These are the activations of a small network on made-up records, seen along a few directions, one row for each record.
Each row is followed by the record's values for the fields NOSU, KOG, LIBO, FET, ZUT, TIK, KOD.
The largest differences between rows may come from other fields.
Strong random noise was added to every row along 14 fixed directions; ignore it. To show where, here is one row again and again, with new noise each time:
[-177 -570  111 -257 -154  -38 -141 -374 -304   28  137  -60  732  -88
   94   30   32  386  235   27   50 -156 -107 -208  359 -167  233  390
 -341   94 -384  320 -252]
[-258  396  182  -41  256 -292 -707 -118  226  -13  358  323  187   57
    2   50 -417   94  179 -142 -178   59   30  108   48  -22  -27   75
 -184  168 -325  279   70]
[  29 -119 -302  -22  456 -367 -625 -404 -134  316 -311   76 -223  407
  234 -140   30 -188 -190 -199 -439  -79  189  452 -593  301  382   18
 -138 -117  -54  239  -19]
[ -89   41  -42   -8 -280 -315 -261   42 -212   43  106  142  461   56
  404  -59 -248  328  234  346  275 -290 -138   26  106  291 -101   78
   16  -53 -656  446   45]
[  45  452  -38 -184 -181  164  243   22  400  239  411   54 -467  184
 -476 -166 -173  111   59 -437 -431 -183   58  -15 -415 -277  155 -108
  275   20  570 -189  -30]
[-105  503  272 -397   83   63  -37 -215 -225  -27  333  -69  -15  429
 -497 -152 -121  472  513 -121 -108 -134 -245  -73  -77 -206  201  -57
  248  347  -97 -117  -11]
[ -40 -135 -281 -528  149 -133 -181 -318 -331  404    9 -419  196  326
 -117  -19 -118  512  315 -225 -232 -208  127  334 -112   35  417  -33
  130   58 -185  -13 -241]
[ 166 -257 -391  239  404   -8  489 -463   43 -185  137  -56 -103   51
 -464  481  783 -383  -44 -297  378  594 -423 -156 -287 -343  -95 -170
   12 -110 -101 -331   84]
[  27   93  261 -342   25  483  204 -160 -465 -105  -83   19 -363  250
 -113 -128  362   49  173    3  116 -220 -341  -84 -326  -93  465  172
  265  367  335 -185 -301]
[-183 -104 -111  106  213  -91 -318 -103  115   -1  -97  231   43   28
  403  150  102  -56 -117  -17   -2 -140   44  236 -107  225   -5  -82
 -181 -115 -264  218 -161]
[-340   94   54  113   26   34 -305  148  255  146 -103   36  151 -131
  252    9 -330  199  -93   14 -204 -132  286   69  142  285 -168  -42
 -130 -198 -196  285  -59]
[ 354 -296 -336 -144  -25 -137  111 -129 -474  183   99 -189  -42  196
 -183 -172  -21 -123   65 -122  134  195  -78 -168 -335  125  275  274
  126  -87   42  -59   78]
[  54  257 -112  459 -137 -201  430  229   53  153 -218 -288  483 -283
 -600  -97  -99  -66  139  335  186  386  217 -536  122 -376 -359 -120
  148 -170 -359  113  517]
[ -88 -359 -317 -465  -36   63  252   18   59   76   -9 -421  204  235
 -280  209    3  227  224  -94   67   51  315   63 -149  -79   27 -155
  -90 -144 -113   97 -253]
[ 470  441 -209   52 -353 -586   41  414  -10   60  651  316  306 -204
 -229 -132 -437 -300  292  178  336  154   14 -228 -143 -369  -79  106
  246  106 -193   59  399]
[ 200 -193 -221 -385  227  155 -288  131 -204  169  -44 -121 -427  140
 -243 -135 -321 -488  -19 -315   50  367  361  -69 -554   81  504  465
  -27  170  509    9 -179]

[ 157 -151    3 -127   44  350  470   96 -201  -94 -349 -187 -312  174
 -191  -52  421 -275  -86   64   53   12   53 -164 -290  -44  151  -71
   98  -24  318 -184 -175]	NOSU: legiz / KOG: pilaf / LIBO: medov / FET: godam / ZUT: ruva / TIK: kot / KOD: kivuk
[-121 -247  -12   95   34   33  250 -244  210   20 -365 -115   78  120
 -266 -138  343  -44  -20  -54 -155 -121  269 -144   20 -492  135 -115
 -279   35   90   44  -96]	NOSU: legiz / KOG: vegev / LIBO: medov / FET: dozu / ZUT: levos / TIK: kad / KOD: fube
[ 214  200  556  746   27  -64  371   54  -41 -403  -31  557   16  -57
 -355 -501  315 -458 -236  230 -304   72 -142 -849  -11 -264 -288  -62
 -198 -179   94 -134  552]	NOSU: zup / KOG: vegev / LIBO: vutut / FET: giba / ZUT: levos / TIK: patu / KOD: kivuk
[ 386 -259 -251  114   59 -390 -432 -305 -552  223  225  235  -21   38
  380 -195    8 -340   36 -221  396  -16 -381  -90  -83  179  494  553
   59  218 -194   25  -53]	NOSU: legiz / KOG: vegev / LIBO: vutut / FET: godam / ZUT: levos / TIK: kot / KOD: kivuk
[-308   82  102  111  -84  263  187  339  428 -395 -797  111 -346  403
  225  196  354 -335 -207  588  255 -145  251  140 -590  259 -392 -430
 -192 -207 -102  606  -89]	NOSU: mulil / KOG: pilaf / LIBO: medov / FET: godam / ZUT: ruva / TIK: kot / KOD: kivuk
[  73 -583 -357 -132   47   22  -69    0 -116  168 -164 -152  -65   -3
  504   96  107    6 -294 -139  -36 -160  156  288  -73  482  136  -14
 -123 -316   43  -22 -348]	NOSU: legiz / KOG: pilaf / LIBO: medov / FET: giba / ZUT: kebun / TIK: kad / KOD: vuza
[-168 -581   89  524  143  305  260 -391  415  -24 -227  199 -144 -162
  174  -60  502 -206 -642 -341 -498  -89   71 -209  158  -24  -62  -53
 -483 -379  391  -81 -159]	NOSU: zup / KOG: vegev / LIBO: medov / FET: bola / ZUT: levos / TIK: patu / KOD: fube
[  74  316  239  -54  -58  -38  -81  349  102 -267  263  465  -89 -107
  205  -27  -38 -199   43   97   59 -245   -1   98   23 -137   48  -97
   42  218   95  -75  -69]	NOSU: legiz / KOG: vegev / LIBO: vutut / FET: mineg / ZUT: levos / TIK: kot / KOD: kivuk
[-321  -42   14    2 -210    8  107   78  118  171  -65 -156  532  -27
    6  -88 -125  546  303   96  -15 -452  212 -153  467 -113  -83 -219
  -55  -39 -485  166 -228]	NOSU: legiz / KOG: vegev / LIBO: vutut / FET: bola / ZUT: ruva / TIK: kot / KOD: kivuk
[ 129 -461 -222 -288 -121  -61  167   96 -366  -62  -48 -262  142  208
  131   59   85   52  117  148  264  -28   91   56  -55  211   17   33
  -39 -144 -205   39 -159]	NOSU: zuf / KOG: vegev / LIBO: vutut / FET: dozu / ZUT: ruva / TIK: fur / KOD: kivuk
[  17 -458  -25 -293  147 -257 -291 -233 -655  106 -464 -602  268  138
  595  302  115  156 -301  386 -143  319  -96  566   88  780 -140   97
  -71 -398 -368  206   67]	NOSU: legiz / KOG: pilaf / LIBO: medov / FET: godam / ZUT: ruva / TIK: fur / KOD: vuza
[ 122  321  -89   58 -148 -138 -110  -71  203   -7 -143   88 -412  170
 -102  -47  -76 -304 -132  160    2  271 -112  199 -516   39 -111   27
  143   -5  266  267  355]	NOSU: zup / KOG: vegev / LIBO: medov / FET: bola / ZUT: kebun / TIK: patu / KOD: fube
[-300  227  277   50 -294  340  379  244  520 -165   26  -20   53 -375
 -182  361   73  166 -108  210 -181  110    1  -41  141 -206 -509 -206
    8 -181  147  138   66]	NOSU: legiz / KOG: vegev / LIBO: vutut / FET: bola / ZUT: ruva / TIK: kot / KOD: kivuk
[ 118  303  256 -193  167  -28   19  631  -26 -256   81  119  233 -181
  373    6 -219  -45  106  337   -7 -259  426  302  431   12 -201 -509
   34   97  -94 -351 -171]	NOSU: mulil / KOG: vegev / LIBO: medov / FET: dozu / ZUT: kebun / TIK: patu / KOD: fube
[ 271  -61  303  184 -258 -129 -171  -27 -187 -169  310  574   67 -202
  300 -418  -22 -347  -70   78  103 -189 -236 -296  152 -163  259  444
 -159  282  216   -5   43]	NOSU: legiz / KOG: vegev / LIBO: medov / FET: giba / ZUT: kebun / TIK: kad / KOD: fube
[ -85  376  -10  231  -16   -4  -13  232  343  351 -185  171  -48 -459
  325  149  143 -121 -262   36 -262 -276  224  305   16 -281   52 -232
  226  -21  169  -58  -88]	NOSU: zup / KOG: vegev / LIBO: vutut / FET: bola / ZUT: levos / TIK: patu / KOD: kivuk
[ 101  -47 -468 -349 -395 -356   45 -495  -18  379    3 -599   39  520
 -239   52 -181  444  258   13  136  114 -237  370 -305  115   -4   21
  233  -18 -222  349  182]	NOSU: zuf / KOG: vegev / LIBO: medov / FET: godam / ZUT: piva / TIK: fur / KOD: fube
[-105 -279 -241 -156   69   38  -45 -119  146   91 -448  -92   75  195
  147   23  126  -87  153   74  351 -264  268  197  -77 -167  248 -137
 -194  214 -167  254 -406]	NOSU: mulil / KOG: vegev / LIBO: medov / FET: mineg / ZUT: kebun / TIK: patu / KOD: fube
[ 247   -3 -166 -196 -156  160  160  221  -82   63  -65  182 -469  155
  650   32  129  -79 -283  189  -71 -493 -134  520 -457  573   33 -270
  329 -258  245  -37 -238]	NOSU: mulil / KOG: vegev / LIBO: vutut / FET: mineg / ZUT: piva / TIK: kot / KOD: kivuk
[  82  208  284  633  538  286   63 -258 -593   23 -351 -172 -208 -317
 -284 -196  296 -176 -261  -21  -57  529 -435 -438  234  152  -29  178
  249    0   79 -498  380]	NOSU: zuf / KOG: pilaf / LIBO: medov / FET: bola / ZUT: piva / TIK: kad / KOD: vuza
[-310  493 -400  477   52 -440 -256 -286  471  221 -425   17  190 -157
 -280  239  185   30  190  137  204  184  -26  278 -264 -608  -60 -174
  113  198 -466  414  414]	NOSU: zuf / KOG: pilaf / LIBO: medov / FET: bola / ZUT: piva / TIK: kad / KOD: topa
[  78 -151   80   21 -128 -270  -60 -234  -37  234 -216   18  302  -86
  299    6  270  -21 -242  307 -394 -220  -47  196 -118  -80   33  -22
  -94 -199  -54  314   26]	NOSU: legiz / KOG: pilaf / LIBO: medov / FET: giba / ZUT: kebun / TIK: kad / KOD: vuza
[ -61  -40  194   -6  -82  330   35  -40 -139  -87   77   10 -193 -414
  229  176   66  -21 -270  -49  -93  185 -298  103  119  134  -11  272
  148  -20  426 -185   21]	NOSU: mulil / KOG: vegev / LIBO: medov / FET: bola / ZUT: ruva / TIK: kot / KOD: lige
[ 103  -36 -214 -372 -526  -24   95  162  234 -117  402    1   81   25
 -282  166 -358 -131  363  105  743  270 -103 -184 -131 -260  -50  363
   25  313   44  334  -47]	NOSU: zup / KOG: vegev / LIBO: medov / FET: giba / ZUT: piva / TIK: fur / KOD: fube
[-231  116 -752  237 -165 -244   66   -8  513  345 -169 -428   25  114
 -253  402 -143  163  187 -130  588  333   28   61 -170   57 -395 -180
  184 -221 -546  334  161]	NOSU: zup / KOG: pilaf / LIBO: medov / FET: dozu / ZUT: piva / TIK: fur / KOD: kivuk
[  21  -19  121 -128    6 -371   46    6 -130 -132  262 -102  236  473
 -368 -200 -142  247  210   26 -278   86  110 -235  -13   49 -205 -153
 -208 -235 -328  104  292]	NOSU: zuf / KOG: vegev / LIBO: vutut / FET: mineg / ZUT: levos / TIK: kad / KOD: kivuk
[ 286 -387 -357  185   91 -236  -46 -124 -242  201 -328  -93 -101  -91
  -46 -143  129 -479 -328  -66 -200  374  224   45 -418  -46  251  283
 -105 -212  287   38  283]	NOSU: mulil / KOG: pilaf / LIBO: medov / FET: bola / ZUT: ruva / TIK: patu / KOD: topa
[ -14 -685  -12 -345 -179   48 -203 -288 -256  147  -62 -129  326 -142
  -55  -87 -101  108   25  -68 -189  -19  126  -72   59 -225  456  601
 -322  137  166  264 -201]	NOSU: zuf / KOG: vegev / LIBO: vutut / FET: bola / ZUT: ruva / TIK: fur / KOD: kivuk
[-129 -221  127   72  664  145   43 -444 -417 -371 -315 -378   23  245
 -172  200  426   51   16   31  201  567 -299   59  313  247 -217 -193
  -94  -15 -312 -351  130]	NOSU: zuf / KOG: vegev / LIBO: medov / FET: bola / ZUT: piva / TIK: fur / KOD: fube
[  47  588 -167   28   -1 -306  -39  296  374  140  454  109  179   55
 -359 -265 -575  180  493 -240  239 -273  376  -99  388 -407   36 -354
  138  369 -249 -244  -20]	NOSU: zup / KOG: vegev / LIBO: medov / FET: godam / ZUT: levos / TIK: patu / KOD: fube
[ 157  172   94  289  434 -216  -23 -113  362 -112   48  311   92  -38
 -331   46  125 -411 -186   29 -468  204  104  -95 -200 -258 -238 -301
 -211 -190  -32    6  241]	NOSU: mulil / KOG: pilaf / LIBO: medov / FET: giba / ZUT: piva / TIK: kot / KOD: kivuk
[ 195  215 -562   42 -202 -452  -91 -150  244  110  614  138 -439  100
  439  361  -66   51 -176 -282   80  118 -550  652 -311  494 -297 -145
  308 -331  -23 -100  294]	NOSU: zuf / KOG: vegev / LIBO: medov / FET: mineg / ZUT: piva / TIK: kad / KOD: lige
[ -15 -398 -271 -150  129  190 -287  -90  152 -168  691  279 -257  138
  258  107 -370  -48  144 -652  704   81 -204 -120  294  360  137  312
 -199  198  -34 -187 -477]	NOSU: zup / KOG: pilaf / LIBO: medov / FET: bola / ZUT: levos / TIK: kot / KOD: fube

Which values does each new row have?
[   1   69 -655 -116 -126  -16  262  351  651  199  195 -168  -14  121
 -350   83 -464   68  404 -274  637  -79  469  -34   37 -187 -117 -404
   71  102 -180  -10 -271]	NOSU: zup / KOG: vegev / LIBO: medov / FET: mineg / ZUT: kebun / TIK: patu / KOD: fube
[-219  290  431  211 -195  -31 -445  -86   16   69 -161  294  234 -395
  572   90   13   13 -155  429  -45 -185 -304  201  165   54  -44  256
   52  188 -182  408   56]	NOSU: zuf / KOG: vegev / LIBO: vutut / FET: giba / ZUT: piva / TIK: fur / KOD: kivuk
[ 277 -139 -163   60  237 -327 -404 -114 -330 -230  335  452 -226  212
  323   67   68 -392  -18 -104  389  192 -356   93 -254  318  134  230
  -46   83 -167  -13   79]	NOSU: zup / KOG: vegev / LIBO: vutut / FET: bola / ZUT: levos / TIK: kot / KOD: kivuk
[ -38  574  288 -215  196  -77 -608 -290   -2   16  393  267 -126  -18
 -111   28 -289  -56  230 -163   42  161 -300  185   39 -306  311  290
  114  625  112   -3    1]	NOSU: mulil / KOG: vegev / LIBO: medov / FET: bola / ZUT: ruva / TIK: patu / KOD: fube
[ 119  168 -188  483  -80 -469  -10   97   -4  104  -81  129   87    4
  404   -2   68  -54 -261  315  -73  -60 -102  174  -48  450 -407 -275
  144 -456 -417  104  393]	NOSU: legiz / KOG: vegev / LIBO: vutut / FET: giba / ZUT: ruva / TIK: fur / KOD: kivuk
[  12 -185   83   75 -492  197   39   48   -4  125 -489   22  -40 -154
   93 -182   87 -329 -163  397  174  -65   42 -298 -334 -169  186  494
  -64  103  222  596   -7]	NOSU: zuf / KOG: vegev / LIBO: vutut / FET: dozu / ZUT: piva / TIK: kad / KOD: kivuk
[ -29 -157 -143 -130 -162  273  114  -14  514  184  566  -24 -197 -145
  -79  214 -193   -1 -133 -544   29  106 -105 -212   81    8  -18  178
  -36  -97  345  -94 -333]	NOSU: legiz / KOG: pilaf / LIBO: medov / FET: giba / ZUT: kebun / TIK: kad / KOD: vuza
[-133   49  -97  552  -59  134   49  409 -227  -69  -52  113  -60 -405
  616  -32  -53  187 -135   24  435 -103 -140 -144  479  611 -271   58
  190 -263 -295 -265   63]	NOSU: legiz / KOG: pilaf / LIBO: medov / FET: dozu / ZUT: levos / TIK: kad / KOD: topa
[ 147  121   15 -294 -350 -104  262  620  -64   89  361 -211  456 -333
  139   48 -415  342   99  250  -84 -187  302  133  488   84 -250 -232
  212 -186  -61 -216  -63]	NOSU: legiz / KOG: pilaf / LIBO: medov / FET: giba / ZUT: ruva / TIK: fur / KOD: vuza
[-114 -122  -53  499   78  241   74 -155  -66   41 -534  -78 -267  272
 -176 -319  130 -189    1  -53  472   38  -82 -594 -119  182  111  190
  -41   86 -185  205   -6]	NOSU: legiz / KOG: vegev / LIBO: vutut / FET: godam / ZUT: levos / TIK: kot / KOD: kivuk
[ -86 -145 -142  -50  284 -273 -120 -244  -93 -102   28 -239   -4  336
  -53  142   41  206 -114 -108 -363  341  -29  331  -97  399 -284 -210
 -109 -422 -245  -44  301]	NOSU: zuf / KOG: pilaf / LIBO: medov / FET: bola / ZUT: ruva / TIK: fur / KOD: topa
[ 153  -84  -78 -172    2  105   11 -192 -120  -28  362  280 -485  162
  305   16  195   56 -189 -311 -278 -328 -357  337 -287  300  186  -24
  162 -153  334 -265 -180]	NOSU: mulil / KOG: vegev / LIBO: vutut / FET: bola / ZUT: ruva / TIK: kot / KOD: kivuk
[-153  366  328 -250 -274   -7 -277 -388 -100  329   63 -294 -207  330
 -282 -224 -353  426   22 -132 -536   98 -302   33 -150  178   60  355
  179   46  220  241  312]	NOSU: zup / KOG: vegev / LIBO: vutut / FET: mineg / ZUT: piva / TIK: fur / KOD: kivuk
[ -66  514  -81  175  416 -207 -508  285  113  116  -47  -75 -173 -272
   28  139 -519 -220 -181    8 -125  525  256  289   -9  311 -244  -30
  161  -75   26  -56  407]	NOSU: mulil / KOG: vegev / LIBO: medov / FET: giba / ZUT: piva / TIK: kad / KOD: lige
[ -68  230   51   -6 -123 -236 -108  127  538  -36  601  285  104 -147
  107  173 -138   28  -16 -266 -207 -151   83  164  230 -220 -198 -188
 -167  -45   -5  -71   -5]	NOSU: zuf / KOG: vegev / LIBO: vutut / FET: godam / ZUT: piva / TIK: kad / KOD: kivuk
[-224   -2  203   -7 -218  216  164  157  139 -188 -490  158  210   90
   27 -116  249  -48  218  470  387 -473  173 -148   24 -454  121 -134
 -141  384 -126  317 -323]	NOSU: zup / KOG: pilaf / LIBO: medov / FET: bola / ZUT: piva / TIK: fur / KOD: vuza
